These are the activations of a small network on made-up records, seen along a few directions, one row for each record.
After each row come some of the record's fields: LAT, FERAD, ZOS, KEFOV, ZAGAB, DIGA, PERID, KELEM.
Not every record has every field; a missing one is written none.
Other fields move the rows too, some of them a lot.
Strong random noise was added to every row along 11 fixed directions; ignore it. To show where, here is one row again and again, with new noise each time:
[  93 -339  109   73  228  151  174   -4  -77 -298 -177   10  511  271
  116 -346 -266  270  202 -141  164  116  173 -433  -16  480  150 -159
  -62  267  -94 -411  169]
[ 114   72 -149 -130 -165 -221 -291 -142  -79 -147   57 -138 -438  -19
 -134  -43   64  334 -147   60   33   32 -217  297  -60 -152 -216  123
  151  -33  -42   20  312]
[ 231  390  372  430 -505   -2  123  229  103 -201   18   72  177 -263
 -111  192  -93  115 -268  138   45  -91   17 -255   81   46 -192 -369
   78  -30 -257  149  -57]
[ 229   43   35  -55 -287   47  -43    3   -7  -84   57  -96  -46    3
  -40  -58  -32  185  -28 -103 -367 -175  -88  197   69   39 -284 -112
 -178  -54   16  171   68]
[-433 -382  130   59   30  292   -6   67 -457 -100  234   89   41 -171
  210  -50  122 -329 -235   60 -235 -108 -617 -230  -19   12  365   43
 -163   94 -303   70 -408]
[ -44  707   72  -27 -200 -154 -291  100  464  234 -273 -455 -235   58
 -321  237    9  218 -238  583  204 -254  380  173  166 -262   55   99
  159   81 -175    7   31]
[ 490  171  398  391 -244  169  252  261  189  209  -45 -212  465  -36
  123   21 -264   40 -114 -349 -287 -426   -7 -121  -37  -35    3 -711
 -508  331 -293  -27 -709]
[ 180  359  153  153  384 -195 -472 -234 -362  -54  368  -70 -493    6
 -496 -438    4  186 -133    4 -307  219  212   49  304 -462   45  -18
 -118 -251  189  599  222]
[  36  258   64  105 -207 -107  -18   51 -283   52  -54 -104  112  -13
  174  108   94  209  -29  -61   88  133 -185  163  -92 -194  -80 -115
  186  -94   31   48   28]
[ 159 -179  183  276 -349    1   87   61 -606 -419  264  187   89 -190
  174   33  -14  197 -268 -241  -39  295 -513 -120 -183   71 -197 -320
   75  -43 -248   32  -66]
[ 370  109   35   52    6 -234 -175  -83  201 -238    4 -109 -172  -21
 -339 -220 -181  338  -17   44   62   32  238  -22   78   38 -267 -156
   46   77 -102   15  249]
[ -28   23   64  -61 -224  141  202   61 -188 -298  -97  122  393   47
   89   16   47  249  -14   65 -182  134  196  -69   57  281 -209  -65
  130 -289  168   96  326]
[ -93 -613   47  292  268  -78   37  -94  166 -262  236  448  -90 -588
    5 -455  -10 -502  223 -145  159 -298 -729 -546   -7  109  123  -16
   31  220 -231   49   -9]

[-171   40  110 -107  133   53   87  119  230   34  -91  -45  304 -113
 -160   -8  -37 -297  213  317 -204  -27  465 -166  314  148  -57  -51
   30  -78   26  263 -199] | LAT=zuke FERAD=zikif ZOS=zanol KEFOV=sokif ZAGAB=none DIGA=fuzi PERID=none KELEM=vafav
[-203 -234  -13 -213    1  130   95   82 -117  107  -23  -79  282  -53
  195   67  149 -221  -17   93 -223 -131 -128   57  -15   28  151  -40
 -106   44  -94   23 -296] | LAT=zuke FERAD=kiru ZOS=dusud KEFOV=zug ZAGAB=bapa DIGA=meven PERID=none KELEM=vafav
[ 316  -49  -88 -258  184  -92   63   23  562   96 -136 -163  158 -104
 -245  -70    9   71 -132   81 -274 -360  523   90   56  -99  -50 -250
 -262   96   12   33 -221] | LAT=zuke FERAD=kiru ZOS=dusud KEFOV=zug ZAGAB=sitos DIGA=fuzi PERID=none KELEM=vafav
[ -12  276  -60   22  223 -163    8   -2   81  256 -231 -101  146   91
   77   33  -24   87  178  -14  293   65  247   51  -77 -210  109  -33
  202  -36  221  -79   37] | LAT=kofov FERAD=zikif ZOS=zanol KEFOV=sokif ZAGAB=none DIGA=fuzi PERID=none KELEM=vafav
[  19   82  193  377  271 -142   24  -33  107 -232  197  397  -51 -235
 -338 -180 -120 -267  205   78  257  274  307 -519  276  107  -60  -28
  137 -160   90  276  184] | LAT=kofov FERAD=tuvo ZOS=dusud KEFOV=sokif ZAGAB=none DIGA=fil PERID=sufip KELEM=sude
[ -94  435  -17 -160 -241 -113  192  238  380  137 -482 -333  402  -27
   60  520   25  175 -118  522  346   48  577  159 -117   11 -181 -173
  422   15 -191 -269 -199] | LAT=zuke FERAD=none ZOS=dusud KEFOV=sokif ZAGAB=none DIGA=fuzi PERID=none KELEM=none
[-110 -232  -97 -313 -119  220  -15  147 -325  275   11 -388   93  272
  310  250   -2 -119  -96 -137 -301  -20 -213  392 -142  -23  111  -30
 -359  179 -215 -168 -662] | LAT=kofov FERAD=kiru ZOS=dusud KEFOV=zug ZAGAB=bapa DIGA=meven PERID=none KELEM=sude
[  96  303  122  362 -201  185  120  -48  -11  -81  102  386 -230   59
  -14   72   57  238 -407 -191   84 -135  -86 -217  -28 -100  267   57
 -158 -169  243  -19  407] | LAT=kofov FERAD=zikif ZOS=dusud KEFOV=zug ZAGAB=sitos DIGA=fil PERID=sufip KELEM=sude
[  95 -307 -136 -202  120 -130 -191  -51 -425  147  210 -221  -62  -15
  152 -116  -22 -174  389 -298 -279  305 -364  443  -36 -130 -373  -64
  -73   43  -33  152 -407] | LAT=kofov FERAD=none ZOS=dusud KEFOV=sokif ZAGAB=none DIGA=fuzi PERID=none KELEM=none
[ 321   36   47  177   54  -69   13  -28  158 -251   38  -44 -256 -121
 -276   59 -151  387 -767    6   76  -31  225 -138 -273  -91   38 -429
  -53  158 -419 -272 -264] | LAT=zuke FERAD=kiru ZOS=zanol KEFOV=sokif ZAGAB=none DIGA=fuzi PERID=none KELEM=sek
[ 136  219 -155 -118 -256 -202  -78    9 -133   10   39  -74 -245  -42
   -2  285   79  252 -195  -34    9  300   71  411 -137 -218 -368  -62
  181 -209   54   76   -8] | LAT=kofov FERAD=zikif ZOS=dusud KEFOV=zug ZAGAB=sitos DIGA=fuzi PERID=none KELEM=sude
[ -62   72   48 -213 -374  413  103   56 -172  -49 -133 -110  313  376
  194  175  169  316 -282  139 -328 -243   59   41   62  148  315  166
 -247  -61  130  -86  262] | LAT=zuke FERAD=kiru ZOS=dusud KEFOV=zug ZAGAB=poro DIGA=fuzi PERID=none KELEM=vafav
[-240 -510 -286 -187   31 -130  414   23  179  -47 -108  441  316 -546
  367   88  247 -394  289 -111   71  -21 -303   46 -272   73 -290   29
  370 -251  198   -9  -43] | LAT=kofov FERAD=none ZOS=zanol KEFOV=zug ZAGAB=sitos DIGA=fuzi PERID=none KELEM=none
[-410  -15  -34 -198  -96  228 -163  -32 -306  161  142  -66 -237   85
   80   78  233 -173 -216  114 -381 -197 -345  208  121 -213  273  346
 -203 -151   63  272  -57] | LAT=zuke FERAD=kiru ZOS=zanol KEFOV=sokif ZAGAB=none DIGA=meven PERID=none KELEM=lota
[ 198 -134 -137 -124  516 -106  252 -128  277   82 -222   79  437  118
  -37 -340  -50   25  484 -286  -78   20  560  -75   55  124 -115 -167
  -40  -92  491   18  167] | LAT=zuke FERAD=zikif ZOS=zanol KEFOV=sokif ZAGAB=none DIGA=fil PERID=sufip KELEM=vafav
[-447  301  296  248   71  303  263  154   87  195 -132  322  660  -80
  107    8  248 -539  387  311  -56 -173  276 -572  509   30  494  263
   56 -354  490  473  291] | LAT=zuke FERAD=kiru ZOS=dusud KEFOV=zug ZAGAB=poro DIGA=fuzi PERID=none KELEM=kep
[ 311  357  194  355   -6 -210  -91   14  178   50  122    9 -265 -191
 -259  -21 -188   34 -174  -77   94   10   70  -41  -28 -288 -139 -325
  -15   17 -154  131 -171] | LAT=kofov FERAD=none ZOS=zanol KEFOV=zug ZAGAB=bapa DIGA=meven PERID=none KELEM=none
[-108  -61   99    0  148  -31  102   75 -174 -117  -75    0  386  -23
   16  -56  -40   -8   92   88   72  271  191 -161   15  122  -12 -166
  162  -23 -116    3 -120] | LAT=zuke FERAD=kiru ZOS=zanol KEFOV=sokif ZAGAB=none DIGA=meven PERID=none KELEM=vafav
[-260  160  -91  -54 -623  175  440  270  347  202 -347  105  323 -175
  463  683  288 -118 -328  142  203 -386 -187  136 -306   16   12   10
  232 -166   -9 -259 -153] | LAT=kofov FERAD=tuvo ZOS=dusud KEFOV=zug ZAGAB=bapa DIGA=meven PERID=none KELEM=sude
[-371  280  140   22  316   70   11   67 -183  272 -176  -68  411  172
  124  -50  103 -219  271  161   90  162  280 -181  208 -118  412  116
   98 -124  273  143    1] | LAT=zuke FERAD=zikif ZOS=zanol KEFOV=zug ZAGAB=bapa DIGA=meven PERID=none KELEM=vafav
[-266 -475  366  247  108  352   26  167 -532 -260  444  113  125 -158
  -49 -245 -147 -408 -169   52 -414   82 -330 -468  130  269  214 -242
 -342  272 -561  173 -685] | LAT=zuke FERAD=tuvo ZOS=zanol KEFOV=zug ZAGAB=sitos DIGA=fil PERID=kirim KELEM=vafav
[-238  -70 -115  -74 -369  355  195    9  -14 -213 -316  166  200  255
  352   90   52  325   -3   87  205 -156 -240 -107  -84  484  145  358
  211  -34   98 -455  684] | LAT=zuke FERAD=kiru ZOS=dusud KEFOV=sokif ZAGAB=none DIGA=fuzi PERID=none KELEM=sek
[ 458 -158   99  283 -519 -166  466  139 -509 -464   -7  308  618 -202
  433  232   26  454 -138 -436  268  541 -198  -70 -410  165 -446 -616
  344 -110  -31 -202  112] | LAT=zuke FERAD=tuvo ZOS=dusud KEFOV=zug ZAGAB=sitos DIGA=fuzi PERID=none KELEM=vafav
[-156  -64  127   34 -283  134  200  158 -517 -222  214  205  283 -237
  188  209  144 -201  -55   15 -357  298 -146   47    9  154 -322 -193
   64 -308  -28  372 -254] | LAT=zuke FERAD=tuvo ZOS=dusud KEFOV=sokif ZAGAB=none DIGA=fil PERID=kirim KELEM=sek
[-290  335  251  354 -229  152 -144  197    9  118  -22  -63  -81  -28
   21   66 -115 -174  138  240  229  -64 -264 -231  200   38  175  123
   88  172 -294  -25  -50] | LAT=kofov FERAD=kiru ZOS=zanol KEFOV=zug ZAGAB=sitos DIGA=fuzi PERID=none KELEM=sude
[  27 -495 -369 -459  429 -272 -264 -290 -196 -528  332  179 -526  -30
 -474 -214    4  109 -121  114 -173  579  338  161   48  153 -420  228
  108 -299   90  201  247] | LAT=kofov FERAD=zikif ZOS=dusud KEFOV=sokif ZAGAB=none DIGA=fil PERID=sufip KELEM=sude
[ 540 -296   89 -134 -447  157  123  211  242 -119  -37 -261  313  226
  -22  -23 -305  145  280 -224 -406 -249  138   80  114  527 -466 -270
 -485  408 -233 -135 -162] | LAT=kofov FERAD=kiru ZOS=dusud KEFOV=zug ZAGAB=sitos DIGA=fil PERID=kirim KELEM=vafav
[-263 -284 -181 -249  429    1  279  -14   41  -62  -60  232  356 -190
   23  -95  128 -258  197   77 -197  145  433  -25  -64  148 -201  -87
  186 -320  199  220 -149] | LAT=kofov FERAD=tuvo ZOS=dusud KEFOV=sokif ZAGAB=none DIGA=fil PERID=kirim KELEM=sude
[-185  -71  -41  -74    2  -64  -15  101 -545  -49   54 -147  109  -27
  256  205   16    9  -58  -44   39  467 -171  171 -235  -82 -145 -183
  212  -28 -233  -45 -462] | LAT=kofov FERAD=zikif ZOS=zanol KEFOV=sokif ZAGAB=none DIGA=fuzi PERID=none KELEM=sude
[-505  -84   38 -151  396  127 -458   -8 -297  186   96 -386 -299  353
  -87 -121 -117 -308   78  273   44  176  -49  -73  194  -47  503  361
 -188  328 -344 -105 -389] | LAT=kofov FERAD=kiru ZOS=zanol KEFOV=zug ZAGAB=bapa DIGA=meven PERID=none KELEM=sude
[  96 -164  108  150 -234    7  -88  -67  -68 -363  263  242 -211 -110
 -157  -54  -22  -41   -8   22   48   72 -244 -235  127  158  -65  184
    3  -28  -45  102  409] | LAT=kofov FERAD=none ZOS=dusud KEFOV=zug ZAGAB=poro DIGA=meven PERID=none KELEM=none
[-125  449  184  139   38  313  236  113 -138  280  -78   32  263  188
  119  289  124   53 -450  -19 -210  -73  348  -45  -11 -219  405 -151
 -272 -225  226   94 -312] | LAT=kofov FERAD=zikif ZOS=dusud KEFOV=sokif ZAGAB=none DIGA=fil PERID=sufip KELEM=sek
[-246 -317 -490 -642   73  -58  -78 -201   21  -20  -92 -115 -346  146
   23  199  178  160 -292  137  -73   47   80  488 -247  -47  -67  413
   61 -161  122 -242   93] | LAT=kofov FERAD=none ZOS=zanol KEFOV=sokif ZAGAB=none DIGA=meven PERID=none KELEM=none
[-112 -174   62 -113 -127  335  130  119 -646 -203  127  -24  253  198
  239  116  -42  219 -256 -132 -439  347   41   90 -138  190  -97 -243
 -114 -116 -129  -30 -308] | LAT=kofov FERAD=kiru ZOS=zanol KEFOV=zug ZAGAB=sitos DIGA=fuzi PERID=none KELEM=sude
[ 146  -82  118  -89 -374  182  133  157  418  127  -28  -36  268 -134
   41  -11  -24 -374  435   -8 -498 -559  -98   78  307  288 -304  -58
 -378  114   43  312 -144] | LAT=zuke FERAD=tuvo ZOS=dusud KEFOV=sokif ZAGAB=none DIGA=fil PERID=kirim KELEM=vafav
[  36  -95  -49 -131  -17 -270 -308   15 -259 -166  -93 -412  -78  341
  -89   15 -312  206  269  118  522  662   71   49  -36  261 -201   29
  283  403 -405 -466  -65] | LAT=zuke FERAD=zikif ZOS=zanol KEFOV=zug ZAGAB=bapa DIGA=meven PERID=none KELEM=vafav
[   7 -105 -104  201 -110 -103  126  -60  193  105   37  279 -152 -488
  213   70  271 -145 -343 -141  204 -493 -674  -54 -327 -351  212  -81
   84   39  -51  -65  -72] | LAT=zuke FERAD=tuvo ZOS=dusud KEFOV=sokif ZAGAB=none DIGA=fuzi PERID=none KELEM=vafav
[-354 -120  -85 -325 -181  203 -133   91   51 -173  161  -61 -285 -147
 -208  173  -29 -215 -226  448 -437  -57   65  119  122  244 -319  135
    7 -130 -302  215 -296] | LAT=kofov FERAD=zikif ZOS=zanol KEFOV=sokif ZAGAB=none DIGA=fuzi PERID=none KELEM=sude
[  10  128   11   -8  186  -71 -146  -25   85  243  -30 -118  -33  225
 -109 -152 -177 -130  560  -63  -41  121  235   85  280   97 -124  170
 -109    8  184  125    6] | LAT=kofov FERAD=kiru ZOS=zanol KEFOV=sokif ZAGAB=none DIGA=fil PERID=sufip KELEM=sude
[-314 -147 -143 -311   96 -113  -71   79  522  280  -75 -134  -43 -399
  -77   86  166 -628  195  403  -70 -408  -83  100  123  -96   -5  124
   36  122 -155  185 -386] | LAT=zuke FERAD=zikif ZOS=dusud KEFOV=zug ZAGAB=bapa DIGA=meven PERID=none KELEM=vafav
[ -64 -338   45 -227 -321  283   25  175   45  -32   -9 -282  174  174
  110  165 -212 -215  110   85 -233 -127  -56   44  107  444 -121   -6
 -353  359 -396 -197 -465] | LAT=zuke FERAD=tuvo ZOS=dusud KEFOV=sokif ZAGAB=none DIGA=meven PERID=none KELEM=sude
[ -33  369   41  -88  339  -67 -431  -35 -338  575  -94 -681  -89  507
   65 -119  -57  145  242    6   56  191  128  370  132 -457  372  123
 -180  327   26  -87 -246] | LAT=zuke FERAD=none ZOS=dusud KEFOV=zug ZAGAB=sitos DIGA=fuzi PERID=none KELEM=none
[ -90 -396   45   11 -196  -26 -100  114 -213 -350   94  -51  -38  -10
   44  -13 -115  -14   29  105  212  200 -408 -138  -46  320  -84   58
   38  356 -471 -258  -90] | LAT=zuke FERAD=tuvo ZOS=zanol KEFOV=zug ZAGAB=sitos DIGA=fil PERID=kirim KELEM=kep
[  77 -127  -13  319  299 -274 -238  -89  320   64  146   51 -535 -273
 -224 -167 -176 -297  -32  -64  621 -115 -379 -275  -87 -219  280   46
   40  415 -395 -223 -203] | LAT=kofov FERAD=zikif ZOS=dusud KEFOV=sokif ZAGAB=none DIGA=meven PERID=none KELEM=sude

Here are new rows. What are their fields?
[ 150  365  -45  292  139 -376 -315 -289 -619   63  106  137 -334  209
   90 -150  142  395   44 -343  622  522 -344  100  -98 -490  279  277
  376 -182  452    0  745] | LAT=zuke FERAD=zikif ZOS=dusud KEFOV=sokif ZAGAB=none DIGA=meven PERID=none KELEM=vafav
[-115  323  391  301 -159  437  177  143 -340  108   94   76  271   23
  167  111  116  -13 -435   41 -411 -183  -11 -203   96 -150  397 -212
 -284 -172   40  250 -166] | LAT=zuke FERAD=none ZOS=dusud KEFOV=zug ZAGAB=bapa DIGA=fuzi PERID=none KELEM=none
[-251 -349 -193 -350  484   27  147  -83 -178  137 -322 -180  450  331
  325  -46   61  162   33  -70  245  158  221   30 -298   36  441   28
   80  177   77 -519 -172] | LAT=zuke FERAD=tuvo ZOS=zanol KEFOV=sokif ZAGAB=none DIGA=meven PERID=none KELEM=vafav
[ 169  239  -30 -265    9    0 -182    8 -405  484  100 -512 -129  284
   98  145  120  123 -185 -223 -485   40   29  677  -74 -545   21 -113
 -368  -67   93  177 -521] | LAT=kofov FERAD=none ZOS=dusud KEFOV=zug ZAGAB=bapa DIGA=meven PERID=none KELEM=none
[  89 -455 -294 -351  168  117  349  -54  609   54 -239   93  237 -106
  140 -132  -59  -69  207 -221 -310 -480  223  119 -180  278 -246 -137
 -158   -5  162 -149 -114] | LAT=kofov FERAD=tuvo ZOS=zanol KEFOV=sokif ZAGAB=none DIGA=fuzi PERID=none KELEM=sude
[ 394 -133  210  332 -402   33  331  257  326 -128  100  171  211 -379
    8  219 -206 -233 -180 -215  -18 -262 -128 -232  -86  174 -244 -495
 -201  166 -397  -26 -510] | LAT=kofov FERAD=kiru ZOS=dusud KEFOV=sokif ZAGAB=none DIGA=meven PERID=none KELEM=sude
[-175  632 -135  -57   37 -268   62   25   89  305 -362  -71  178   74
   55  259  240  165  155  215  341  256  462  276  -56 -317 -110  140
  545 -346  475   32  320] | LAT=zuke FERAD=none ZOS=zanol KEFOV=zug ZAGAB=sitos DIGA=fil PERID=sufip KELEM=none
[-171 -164 -178 -254  -12   86  145  -48   39    5  -67  131  102 -125
  169  -15  163 -139  220  -30 -272 -158  -56  141  -23   65 -197  173
   91 -260  297  133  181] | LAT=kofov FERAD=none ZOS=zanol KEFOV=sokif ZAGAB=none DIGA=fuzi PERID=none KELEM=none
[-183  457  264  435    0   62  250  144 -171  254   85  329  358 -347
  137   86  181 -425  266 -143 -201   77  -26 -103  152 -193 -117 -228
  169 -470  391  586 -159] | LAT=zuke FERAD=zikif ZOS=zanol KEFOV=sokif ZAGAB=none DIGA=fil PERID=sufip KELEM=sek
[-152 -129 -147 -224 -300   71   60   96 -356  -66  -84 -169  114  115
  324  282  -41  146   55  -27  -43  323 -159  305 -204  226 -340  -41
  188  -16 -149 -181 -189] | LAT=kofov FERAD=zikif ZOS=zanol KEFOV=sokif ZAGAB=none DIGA=fuzi PERID=none KELEM=sude
[ 107 -165 -149 -268  281 -154  161   66  264 -163 -225 -173  283  -67
 -106   63 -116  213 -169  132   16  162  619   56 -231  121 -267 -393
  147   32 -248 -216 -373] | LAT=kofov FERAD=kiru ZOS=zanol KEFOV=sokif ZAGAB=none DIGA=fuzi PERID=none KELEM=sude
[  -8 -120   39 -165 -304   -5   80  145 -324 -197  136  -57  169 -268
   70  240  126  -27 -237  168 -333  203  -68  195  -85   14 -362 -335
   91 -146 -242  219 -396] | LAT=zuke FERAD=tuvo ZOS=dusud KEFOV=zug ZAGAB=bapa DIGA=fuzi PERID=none KELEM=vafav
[ 171 -357   43  -27  538   36  -21    6  190   -2  -85 -301  152  316
  -88 -277 -351   88   19  -80  170  -20  340 -248  -72  235  287 -226
 -336  588 -404 -478 -468] | LAT=kofov FERAD=tuvo ZOS=dusud KEFOV=sokif ZAGAB=none DIGA=fil PERID=kirim KELEM=sude
[-353  373   14  -32  -41  -21 -161  111  151  154   86  -41 -304 -305
 -285  182   81 -333 -133  475 -185   30  198  135  192 -241 -225  112
  198 -275  -65  433 -265] | LAT=kofov FERAD=none ZOS=zanol KEFOV=zug ZAGAB=sitos DIGA=fuzi PERID=none KELEM=none
[ -79    7  194   71  152 -199   44  107 -110 -431  185  208  234 -357
 -379   76  136 -186 -309  472  -17  395  479 -385  160   -8  -17 -178
  199 -245 -133  416 -161] | LAT=zuke FERAD=tuvo ZOS=zanol KEFOV=zug ZAGAB=poro DIGA=fil PERID=kirim KELEM=vafav
[-382   80  174  -33 -234  428  -40   95 -681  -14  306  -14 -155  125
   74  292  163 -103 -706  147 -611   69 -184   84   49 -184  296   65
 -299 -260  -99  282 -386] | LAT=zuke FERAD=none ZOS=zanol KEFOV=zug ZAGAB=bapa DIGA=meven PERID=none KELEM=none
[-480    0  385  321   36  275 -290  118 -314 -185  301   82 -158  -82
 -195 -150  -26 -389 -104  481   78   57 -278 -595  425  101  503  261
  -25  201 -388  161  -74] | LAT=zuke FERAD=tuvo ZOS=dusud KEFOV=zug ZAGAB=sitos DIGA=fuzi PERID=none KELEM=vafav
[-146 -358  158   99 -177  594  240   31 -261 -299  -24  222  348  323
  304 -250 -235  104  220 -214 -257  -75 -271 -366  116  687   90  144
 -259   70   24 -233  364] | LAT=kofov FERAD=none ZOS=zanol KEFOV=sokif ZAGAB=none DIGA=fuzi PERID=none KELEM=none
[  86 -172  -80 -278  -57  -45 -183   69  392  149  -12 -313  -19  177
 -198   60 -226 -323  456  122  -85   -1  275  121  300  256 -202  207
 -277  242 -121    5 -279] | LAT=kofov FERAD=zikif ZOS=dusud KEFOV=zug ZAGAB=poro DIGA=meven PERID=none KELEM=sude
[-317 -154   98  110   36  325  187  112 -297 -102 -157   82  442  258
  332  -34 -168  -15  248  -28  167  202  -19 -325   -4  439  199   75
   95   55  -17 -295   36] | LAT=kofov FERAD=tuvo ZOS=zanol KEFOV=sokif ZAGAB=none DIGA=fuzi PERID=none KELEM=sude
[-244 -444   65 -223  -81  346   24  165 -379 -275  147 -193  107  240
  -25  175 -287  -69 -315  155 -297  339  196  -64  -40  481  -81 -115
 -253  176 -563 -198 -695] | LAT=kofov FERAD=tuvo ZOS=zanol KEFOV=sokif ZAGAB=none DIGA=meven PERID=none KELEM=sude
[  14   96   47  107 -462  -78  -41  117 -460 -238  298   65 -316 -153
  -36  378   33   60 -408   34  -99  381 -254  202 -145 -113 -378 -117
  152 -138 -245  120 -255] | LAT=kofov FERAD=none ZOS=zanol KEFOV=zug ZAGAB=sitos DIGA=fil PERID=sufip KELEM=none
